Each row below holds a small network's activations on one record, seen along a few directions.
After each row come some of the record's fields: Leru, Gem, Muraz, Lobad.
A field that a record lacks is written missing.
Other fields move the rows too, some of them a lot.
(in the rows, 500 means zero)
Strong random noise was added to every row along 7 fixed directions; ignore it. To show where, here is one row again and again, with new noise each time:
647,800,356,387,723,513,365,554,413,336,687,481,293,380,337,377,332,351,682,617,660,612
619,653,525,451,646,477,402,556,391,452,617,617,455,411,284,468,492,442,545,643,593,513
323,387,546,392,325,415,524,590,370,547,473,580,390,484,500,391,609,343,538,651,275,589
471,660,326,346,536,437,583,517,459,403,440,529,539,435,570,438,585,509,598,501,577,456
329,464,573,527,393,465,360,478,535,564,518,502,354,447,453,453,522,442,542,512,451,653
502,420,659,475,617,620,327,576,420,493,589,602,349,529,239,500,433,403,414,742,233,610
473,557,386,436,522,544,456,493,411,437,408,580,563,547,611,505,676,528,512,533,577,361
542,536,553,538,485,475,389,469,506,521,414,572,458,411,504,545,601,484,565,529,588,520
524,491,430,337,529,535,565,566,437,405,343,542,426,475,581,482,550,404,564,649,287,526

491,687,420,482,537,386,296,497,429,452,703,503,413,459,365,369,379,431,613,464,761,656 -> Leru is w1, Gem is m1, Muraz is missing, Lobad is p1
373,375,609,544,380,419,483,532,408,639,488,632,556,539,456,479,631,494,428,570,456,509 -> Leru is w1, Gem is m2, Muraz is missing, Lobad is p1
298,314,632,555,362,501,547,521,617,612,510,465,533,583,500,523,507,558,379,440,296,539 -> Leru is w3, Gem is m2, Muraz is f2, Lobad is p2
340,701,444,517,373,444,388,469,480,451,779,384,418,474,501,389,542,513,603,360,770,487 -> Leru is w4, Gem is m1, Muraz is f1, Lobad is p2
533,631,415,430,638,534,601,551,525,404,632,445,575,519,416,466,390,540,459,477,535,445 -> Leru is w3, Gem is m2, Muraz is f2, Lobad is p2
376,445,467,464,537,588,528,533,535,467,582,423,427,566,478,451,343,458,459,472,305,597 -> Leru is w5, Gem is m1, Muraz is f2, Lobad is p2
461,558,455,531,468,542,314,439,617,431,549,386,556,561,517,520,509,628,466,349,581,519 -> Leru is w2, Gem is m1, Muraz is f2, Lobad is p2
576,455,544,544,561,598,481,480,525,512,445,488,496,525,550,567,455,491,484,496,465,462 -> Leru is w5, Gem is m1, Muraz is missing, Lobad is p2
608,568,333,315,494,494,781,554,444,362,352,438,498,455,725,460,565,430,625,563,429,422 -> Leru is w4, Gem is m2, Muraz is missing, Lobad is p1
539,520,704,618,529,446,497,480,475,611,660,582,550,454,236,538,497,533,430,536,553,459 -> Leru is w4, Gem is m2, Muraz is missing, Lobad is p2
390,491,494,564,387,453,394,458,540,566,506,473,458,515,526,457,476,491,537,409,600,613 -> Leru is w1, Gem is m2, Muraz is missing, Lobad is p1
418,308,579,476,336,408,432,615,357,573,512,572,523,629,435,440,558,425,407,604,319,535 -> Leru is w2, Gem is m1, Muraz is missing, Lobad is p1
552,493,433,652,496,684,205,471,306,504,566,560,484,714,650,540,636,444,492,552,760,274 -> Leru is w1, Gem is m2, Muraz is missing, Lobad is p2
640,388,684,591,436,653,413,446,518,524,382,459,371,488,586,617,589,426,536,609,366,475 -> Leru is w4, Gem is m2, Muraz is missing, Lobad is p2
391,194,690,558,192,400,554,518,507,651,318,553,486,504,634,526,650,418,464,544,266,539 -> Leru is w3, Gem is m1, Muraz is f1, Lobad is p2
423,555,593,523,548,370,476,571,490,575,798,536,503,450,176,422,382,526,425,485,572,584 -> Leru is w3, Gem is m1, Muraz is f1, Lobad is p1
537,472,511,642,525,610,250,410,610,473,439,429,478,562,526,586,494,581,481,405,578,556 -> Leru is w2, Gem is m2, Muraz is missing, Lobad is p1
397,539,510,520,512,396,407,426,525,548,520,586,611,480,393,493,537,618,439,435,628,543 -> Leru is w1, Gem is m1, Muraz is missing, Lobad is p1
264,480,366,476,483,513,459,554,346,534,700,544,558,693,470,351,501,489,396,483,558,436 -> Leru is w5, Gem is m2, Muraz is f2, Lobad is p1
421,477,403,483,436,521,484,518,492,482,476,443,463,587,640,459,528,474,508,452,526,468 -> Leru is w3, Gem is m2, Muraz is f2, Lobad is p1
593,425,533,579,509,589,497,527,417,524,501,571,585,602,536,557,584,495,431,560,552,306 -> Leru is w3, Gem is m2, Muraz is f2, Lobad is p2
455,549,541,557,689,483,508,423,661,558,550,544,610,452,313,574,380,691,422,384,621,544 -> Leru is w5, Gem is m2, Muraz is missing, Lobad is p1
210,297,643,537,243,402,493,511,581,639,566,457,500,526,409,438,537,527,418,453,274,629 -> Leru is w2, Gem is m2, Muraz is f2, Lobad is p2
533,520,536,413,448,483,506,576,380,440,589,507,367,461,448,440,495,332,550,654,393,519 -> Leru is w4, Gem is m1, Muraz is f1, Lobad is p2
241,466,508,413,242,333,557,506,485,564,551,494,433,409,487,358,589,443,586,470,450,639 -> Leru is w1, Gem is m2, Muraz is f2, Lobad is p1
267,374,629,497,328,342,522,497,739,593,436,411,612,495,390,524,469,681,400,309,295,729 -> Leru is w2, Gem is m2, Muraz is missing, Lobad is p1
659,569,616,442,475,504,415,474,503,427,476,512,427,384,466,539,602,454,571,570,461,539 -> Leru is w4, Gem is m1, Muraz is f2, Lobad is p2
763,557,551,344,457,293,843,633,368,473,476,594,519,253,451,446,570,343,645,685,462,445 -> Leru is w3, Gem is m1, Muraz is f2, Lobad is p2
591,561,457,454,582,441,456,577,406,474,595,513,263,401,416,390,294,282,633,612,515,681 -> Leru is w5, Gem is m1, Muraz is f1, Lobad is p1
431,512,414,412,428,482,574,503,443,489,469,502,485,480,619,453,608,455,570,562,476,453 -> Leru is w1, Gem is m2, Muraz is missing, Lobad is p2
697,425,732,604,497,572,412,508,562,531,424,471,255,328,410,594,387,320,615,657,344,660 -> Leru is w1, Gem is m2, Muraz is missing, Lobad is p2
419,612,361,466,376,385,484,478,510,459,500,412,395,397,616,408,487,443,673,395,655,599 -> Leru is w1, Gem is m1, Muraz is f1, Lobad is p1
670,543,505,563,545,496,428,557,456,482,549,497,483,510,481,503,442,457,505,495,625,498 -> Leru is w3, Gem is m1, Muraz is f2, Lobad is p1
357,607,515,464,390,365,525,525,394,542,767,552,503,410,318,355,570,464,557,526,660,469 -> Leru is w1, Gem is m2, Muraz is f2, Lobad is p2

Which values does each new row have?
644,617,517,525,571,451,561,513,488,515,634,491,518,395,402,491,449,477,550,519,696,444 -> Leru is w3, Gem is m2, Muraz is missing, Lobad is p2
384,491,414,439,302,365,596,507,534,541,376,425,460,448,692,431,524,444,624,403,477,624 -> Leru is w1, Gem is m2, Muraz is missing, Lobad is p1
366,216,686,623,386,564,357,460,485,644,420,597,378,541,512,545,557,440,411,584,336,563 -> Leru is w5, Gem is m1, Muraz is f1, Lobad is p1
216,512,456,513,221,365,495,446,548,589,532,369,398,424,606,364,519,407,642,354,569,614 -> Leru is w1, Gem is m2, Muraz is missing, Lobad is p2
607,471,472,565,462,549,381,507,418,519,377,475,330,504,702,479,485,305,630,525,602,535 -> Leru is w5, Gem is m2, Muraz is missing, Lobad is p1
373,517,501,346,466,495,696,548,546,444,548,416,472,490,452,441,446,501,511,542,210,581 -> Leru is w4, Gem is m2, Muraz is missing, Lobad is p2
174,523,357,425,492,549,549,420,629,470,528,402,536,559,520,414,454,638,452,371,447,544 -> Leru is w1, Gem is m2, Muraz is missing, Lobad is p1
641,577,607,484,566,443,566,485,512,517,504,595,588,338,362,550,584,566,503,593,539,470 -> Leru is w1, Gem is m2, Muraz is missing, Lobad is p2
454,543,454,423,401,393,489,562,420,488,592,466,561,539,427,377,540,503,521,457,538,494 -> Leru is w2, Gem is m2, Muraz is missing, Lobad is p1
516,584,302,288,515,463,764,655,406,332,548,431,597,563,598,392,468,466,526,493,387,417 -> Leru is w3, Gem is m1, Muraz is f2, Lobad is p2
438,443,533,623,565,550,487,414,685,589,471,418,396,433,503,559,320,505,510,436,488,612 -> Leru is w5, Gem is m2, Muraz is missing, Lobad is p2
339,392,518,575,580,669,377,489,541,542,630,447,339,600,406,465,316,427,396,564,324,600 -> Leru is w5, Gem is m2, Muraz is f2, Lobad is p2
397,515,617,466,433,265,608,467,515,604,467,647,668,337,359,496,666,586,495,503,562,511 -> Leru is w1, Gem is m2, Muraz is missing, Lobad is p2
213,438,400,379,430,469,594,523,458,508,569,499,614,618,489,410,511,567,395,484,350,459 -> Leru is w1, Gem is m1, Muraz is missing, Lobad is p2
462,582,410,525,648,578,447,524,317,494,739,616,656,665,401,454,549,554,405,526,752,261 -> Leru is w5, Gem is m2, Muraz is missing, Lobad is p2
422,496,423,397,492,452,793,588,592,476,542,332,324,380,528,391,229,372,636,497,249,707 -> Leru is w5, Gem is m2, Muraz is missing, Lobad is p2
381,340,625,608,300,545,490,564,324,629,603,558,544,626,524,495,669,462,421,566,435,348 -> Leru is w1, Gem is m2, Muraz is missing, Lobad is p2
